[[143 102 122 114 113]
 [118 111 124 123 118]
 [133  99 122 145 125]] | 143

[[126 131 128 107 123]
 [109 124 124 149 118]
 [147 132 121 104 128]] | 126

[[128 128 134 132 122 128]
 [118 138 106 129 124 121]
 [137 126 107 117 144 138]] | 128

[[116 123 156 134 125 122]
 [122 130 152 139 104 126]
 [155 126  98 150 145 133]] | 116

[[131 126 125 106]
 [116 102 139 124]
 [125 123 138 123]] | 131

[[128 129 112 125]
 [128 124 123 134]
 [128 126 107 134]] | 128
---
[[143 139 108 146 110]
 [153 120 139 110 111]
 [113 114 146 143 149]] ans = 111

[[117 115 135 132]
 [122 125 100 127]
 [134 149 125  99]] ans = 127

[[128 130 120 128 119 115]
 [126 140 120 106 101 129]
 [124 129 124 134 125 126]] ans = 129

[[130 140 137 130 135 129]
 [143 133 149 138 112 142]
 [144 139 128 133 131 128]] ans = 142

[[150 157 128 131 148 111]
 [129 120 130 146 132 121]
 [133 140 136 145 143 114]] ans = 121

[[140 124 134 129 116 144 140]
 [125 123 114 121 137 146 146]
 [139 128 122 131 124 117 155]] ans = 146

[[123 119 116 141 137]
 [125 153 119 142 113]
 [144 141 137 117 133]] ans = 113
---
array([[125, 101, 131, 155, 133, 127],
       [122, 141, 131, 102, 134, 136],
       [117, 122, 135, 138, 118, 126]]) => 141

array([[129, 125, 128, 131, 128, 130],
       [130, 127, 144, 130, 104, 128]]) => 125

array([[135, 126, 130, 145, 121, 157],
       [143, 135, 127, 140, 112, 112]]) => 126

array([[141, 116, 109, 129, 114],
       [145, 140, 120, 128,  99],
       [122, 141, 137, 123, 126]]) => 140

array([[124, 136, 129, 128, 151],
       [122, 114, 133, 126, 121],
       [138, 137, 118, 138, 129]]) => 114

array([[126, 153, 113, 135, 104, 148, 143],
       [125, 127, 135, 126, 128, 127, 122],
       [128, 131, 120, 138, 130, 122, 115]]) => 127

array([[111, 124, 139, 111],
       [128, 113, 127, 103]]) => 124

array([[125, 142, 147, 148, 131],
       [138, 124, 124, 120, 111],
       [145, 106, 147, 117, 119]]) => 124

array([[123, 113, 115, 124, 134],
       [123, 119, 127, 103, 121]]) => 113
---
[140 130 122 150 118 121] -> 150
[146 141 148 105 116 112 131] -> 116
[104 102 144 141] -> 102
[140 144 156 131 129 144] -> 131
[141 157 119 139 135 106 139] -> 135
[135 126 131 153] -> 126
---
[123 132 146 121 155] -> 132
[139 104 112 127 113] -> 104
[133 104 101 119 142] -> 104
[142 129 149 120 145] -> 129
[131 129 114 135 153] -> 129
[129 130 135 105 124] -> 130
[130 118 122 149 129] -> 118
---
[[146 115 149 117]
 [140 108 116 119]
 [134 132 141 116]]
116

[[101 134 147 127 131]
 [150 137 120 112 113]]
147

[[129 133 124 130 125 124]
 [116 134 123 131 143 150]]
124

[[130 128 140 135]
 [130 111 128 107]
 [124 104 109 100]]
128

[[132 130 116 138 151]
 [140 106 129 136 144]]
116

[[119 138 112 102 123 125 133]
 [121 105 129 112 129 149 113]]
112

[[132 146 145 138 113]
 [108 113 144 136 140]
 [157 134 136 129 143]]
144

[[136 130 140 139 135 150 134]
 [135 133 136 132 138 134 135]
 [134 130 131 132 133 140 132]]
136
---
[[145 100 118 100]
 [154 136 148 107]
 [121 157 110 107]] -> 145

[[104 110 136 133 140 127 133]
 [113 130 133 123 124 147 116]
 [155 143 131 122 133 122 138]] -> 104

[[112 126 150 127  99 127]
 [112 138 134 128 146 130]
 [125 147 129 131 119 125]] -> 112

[[129 143 119 144 133]
 [127 123 116 152 132]
 [127 144 121 124 145]] -> 129

[[140 141 105 130 135 136 131]
 [127 128 126 100 114 146 103]
 [127 120 137 139 120 120 119]] -> 140

[[128 125 128 134 140]
 [154 124 116 138 104]
 [131 111 130 128 143]] -> 128

[[132 149 143 103 136 132]
 [133 113 105 116 144 133]
 [124 122 127 129 116 124]] -> 132

[[122 128 116 117 117 129 124]
 [126 145 126 130 112 118 131]
 [157 134 110 125 135 129 128]] -> 122

[[129 129 126 127 129]
 [135 107 133 143 129]
 [125 131 132 129 138]] -> 129

[[149 114 152 137 114]
 [153 111 158 139 115]
 [126 128 124 112 134]] -> 149
---
[128 142 112 150 136 139]: 142
[140 113 154 118 131 117 125]: 113
[112 148 152 129 132 144 158]: 148
[153 144 107 128 123 139 148]: 144
[142 146 151 134]: 146
[137 153 152 137 140]: 153
